A small network was trained on invented records. Each row is its activation on one of them, seen along a few directions.
Each row is followed by the record's values for the fields Y, W, J, F.
A field that a record lacks is written absent.
Other fields move the rows too, some of them a lot.
In the rows, 500 means zero.
Random noise pushes rows far along 2 fixed directions. That doesn't count. These rows show it; they differ only by the noise:
[544 259 509 405 393 511 454 393 510 339 431 436 458 559 757 455 523]
[690 548 577 481 528 568 500 421 507 594 736 508 294 261 618 495 574]
[675 401 530 469 460 564 482 382 477 484 613 463 350 386 698 468 562]
[434 633 660 367 568 456 487 557 670 568 664 571 387 309 529 540 515]

[305 238 464 364 452 443 505 582 571 268 292 433 669 680 528 534 409]	{Y: y1, W: w6, J: j1, F: f2}
[804 283 313 597 382 621 580 245 262 373 469 437 418 556 658 453 592]	{Y: y1, W: w4, J: absent, F: f1}
[388 522 613 571 530 495 522 506 557 555 385 637 586 477 385 451 461]	{Y: y2, W: w2, J: j2, F: f1}
[653 786 637 628 639 592 562 538 577 791 721 668 397 109 346 542 485]	{Y: y2, W: w2, J: j1, F: f1}
[478 290 346 660 339 618 538 177 394 517 509 463 483 608 690 606 571]	{Y: y1, W: w2, J: j2, F: f1}
[878 388 424 540 425 693 528 460 212 424 419 412 396 488 580 319 480]	{Y: y2, W: w1, J: absent, F: f1}
[613 214 384 544 309 571 509 366 274 285 451 345 512 576 720 444 481]	{Y: y1, W: w6, J: j2, F: f1}
[394 447 543 390 510 464 537 582 534 499 728 514 382 504 736 447 594]	{Y: y1, W: w3, J: j2, F: f1}
[706 159 323 644 353 644 464 179 401 432 461 423 474 768 713 510 667]	{Y: y2, W: w3, J: absent, F: f1}
[345 438 459 457 493 525 548 417 498 428 371 537 641 620 587 559 511]	{Y: y1, W: w2, J: absent, F: f1}
[714 656 499 678 622 630 533 470 446 686 651 578 554 430 393 486 430]	{Y: y1, W: w2, J: j1, F: f1}
[472 458 405 457 528 473 469 552 448 490 310 478 545 598 416 483 449]	{Y: y1, W: w1, J: absent, F: f2}
[166 523 636 449 494 363 450 668 595 403 228 511 706 599 438 502 443]	{Y: y2, W: w2, J: j2, F: f1}
[472 449 512 384 497 477 509 579 581 456 460 495 482 641 541 445 525]	{Y: y1, W: w3, J: j1, F: f1}
[251 388 489 461 424 367 443 424 593 383 364 587 578 625 487 599 455]	{Y: y2, W: w4, J: j2, F: f2}
[615 602 536 523 557 457 518 479 437 496 442 584 461 505 461 545 480]	{Y: y2, W: w4, J: j1, F: f1}
[858 420 491 646 472 656 506 380 211 499 627 402 344 396 556 397 470]	{Y: y2, W: w6, J: j2, F: f1}
[763 417 444 775 478 584 462 280 327 601 649 402 481 534 461 514 575]	{Y: y2, W: w6, J: j2, F: f2}
[252 570 457 464 574 547 469 449 739 692 815 631 410 473 502 660 585]	{Y: y1, W: w3, J: j2, F: f2}
[959 385 288 812 467 688 585  30 205 722 820 447 241 293 596 532 673]	{Y: y1, W: w4, J: j2, F: f2}
[249 471 492 347 465 387 552 536 610 319 320 578 617 656 467 544 472]	{Y: y1, W: w4, J: absent, F: f1}
[283 408 458 334 462 463 464 602 514 439 580 427 310 449 747 485 555]	{Y: y1, W: w1, J: j2, F: f2}
[408 582 510 338 505 539 435 657 498 523 592 485 342 445 636 450 471]	{Y: y1, W: w1, J: j2, F: f1}
[693 515 545 550 461 582 572 491 332 568 546 452 360 365 495 406 511]	{Y: y2, W: w1, J: j2, F: f1}
[655 844 644 472 654 550 574 708 498 692 625 590 364 230 285 462 408]	{Y: y2, W: w1, J: j1, F: f1}
[447 900 598 651 688 470 558 487 715 892 764 736 489 381 117 701 582]	{Y: y2, W: w3, J: absent, F: f1}
[315 331 401 611 412 460 539 266 663 578 523 584 637 703 394 600 491]	{Y: y1, W: w3, J: j2, F: f2}
[349 415 415 558 509 442 564 380 664 540 454 580 648 699 344 605 547]	{Y: y1, W: w3, J: absent, F: f2}
[491 544 577 360 573 452 466 484 572 508 590 501 383 419 603 546 524]	{Y: y2, W: w4, J: j1, F: f2}
[578 443 509 510 524 544 501 457 398 413 479 464 489 558 503 541 517]	{Y: y2, W: w6, J: absent, F: f1}
[474 422 429 564 465 483 583 279 505 551 600 515 447 446 497 566 553]	{Y: y1, W: w4, J: j2, F: f2}
[807 566 524 545 546 591 569 568 324 552 497 481 394 354 472 414 483]	{Y: y2, W: w1, J: j1, F: f1}
[101 429 592 132 391 392 499 842 651 281 499 474 428 437 766 483 524]	{Y: y1, W: w1, J: j2, F: f1}
[293 820 773 403 651 369 516 805 610 584 589 551 484 329 231 506 407]	{Y: y2, W: w6, J: j2, F: f1}
[741 797 569 587 590 468 564 602 501 621 489 510 452 347 298 419 488]	{Y: y2, W: w5, J: j1, F: f1}
[501 339 511 447 508 548 482 413 533 333 241 450 600 643 627 421 480]	{Y: y2, W: w2, J: j1, F: f2}
[736 730 598 660 601 552 535 457 367 738 828 494 302 218 338 530 557]	{Y: y2, W: w6, J: j2, F: f1}
[642 293 444 504 435 512 455 441 306 316 313 390 550 708 533 445 511]	{Y: y2, W: w6, J: absent, F: f1}
[741 615 379 809 615 628 578 232 519 973 857 632 362 319 306 721 644]	{Y: y1, W: w3, J: j1, F: f2}
[518 561 562 490 451 583 436 551 428 513 535 586 508 380 547 469 409]	{Y: y2, W: w2, J: j2, F: f1}
[346 337 408 519 464 405 497 330 539 497 459 553 577 545 513 623 564]	{Y: y1, W: w4, J: j2, F: f2}
[205 394 534 382 443 488 428 465 706 411 441 471 458 580 706 653 493]	{Y: y2, W: w2, J: j1, F: f2}
[947 277 329 768 426 737 426 284 203 543 487 399 481 485 629 440 623]	{Y: y2, W: w2, J: absent, F: f2}
[398 237 452 307 416 477 380 693 559 282 474 547 545 613 731 433 523]	{Y: y2, W: w3, J: absent, F: f2}
[469 502 531 287 430 491 470 771 552 213 418 389 360 444 713 299 517]	{Y: y2, W: w5, J: j2, F: f2}
[773 101 282 799 403 641 505 157 300 439 344 371 583 758 646 433 454]	{Y: y1, W: w2, J: j1, F: f2}
[612 482 537 536 506 466 489 592 387 541 304 470 510 488 477 472 476]	{Y: y2, W: w1, J: j1, F: f1}

Here are new rows. What are their fields?
[490 674 534 408 646 507 491 569 567 667 530 482 429 375 397 523 500]	{Y: y1, W: w1, J: j1, F: f2}
[565 638 526 482 534 357 489 561 588 556 514 440 555 531 515 469 470]	{Y: y1, W: w5, J: j1, F: f1}
[418 475 466 403 521 498 567 571 506 453 397 478 520 524 451 485 480]	{Y: y1, W: w1, J: absent, F: f2}
[707  30 331 671 273 595 425 193 267 244 371 314 605 794 719 419 477]	{Y: y2, W: w6, J: j2, F: f2}
[407 597 561 338 627 458 530 664 537 474 777 499 249 241 642 424 547]	{Y: y1, W: w4, J: j2, F: f2}
[855 484 436 674 600 621 591 362 298 609 714 396 320 309 505 522 530]	{Y: y1, W: w6, J: j1, F: f2}
[342 629 531 374 544 401 519 708 519 480 315 526 547 591 373 497 412]	{Y: y1, W: w1, J: absent, F: f1}
[369 557 567 584 617 429 445 583 550 670 508 562 585 350 331 546 503]	{Y: y1, W: w2, J: j2, F: f2}
[510 532 364 663 464 569 499 311 605 693 651 670 563 589 358 664 543]	{Y: y1, W: w3, J: absent, F: f1}
[677 419 467 316 414 647 517 658 344 387 711 407 271 332 911 331 450]	{Y: y1, W: w1, J: j1, F: f1}
[816 290 359 699 469 610 578 205 237 524 571 421 370 438 575 396 567]	{Y: y1, W: w4, J: j2, F: f2}
[894 704 611 601 633 465 485 746 245 495 391 489 483 389 315 254 462]	{Y: y2, W: w5, J: absent, F: f1}
[721 459 427 513 399 550 473 443 438 373 365 375 470 533 519 370 556]	{Y: y2, W: w5, J: absent, F: f2}
[785 482 543 597 560 431 496 660 303 340 140 395 588 656 389 218 349]	{Y: y2, W: w5, J: j1, F: f1}
[436 203 402 415 418 478 577 428 537 270 536 431 356 502 875 533 538]	{Y: y1, W: w4, J: j1, F: f2}
[307 578 573 472 510 454 488 530 529 613 625 523 590 477 454 631 466]	{Y: y1, W: w6, J: j2, F: f1}
[439 517 426 515 566 495 506 512 467 575 381 493 517 580 396 527 493]	{Y: y1, W: w1, J: absent, F: f2}
[407 359 470 468 428 519 467 484 430 254 207 448 650 708 599 446 466]	{Y: y2, W: w2, J: absent, F: f1}
[479 655 646 414 577 449 576 711 537 537 403 529 483 425 365 471 419]	{Y: y2, W: w1, J: j1, F: f1}
[419 529 522 409 503 458 471 643 456 396 177 481 562 650 438 443 444]	{Y: y2, W: w1, J: absent, F: f1}
[134 940 724 526 680 335 445 717 843 755 744 689 546 348  40 713 456]	{Y: y2, W: w6, J: j2, F: f2}
[823 635 524 535 577 602 613 548 330 683 643 505 372 260 467 446 512]	{Y: y1, W: w1, J: j1, F: f1}
[483 325 489 341 387 526 467 538 471 255 588 447 360 453 870 436 570]	{Y: y2, W: w4, J: j2, F: f1}
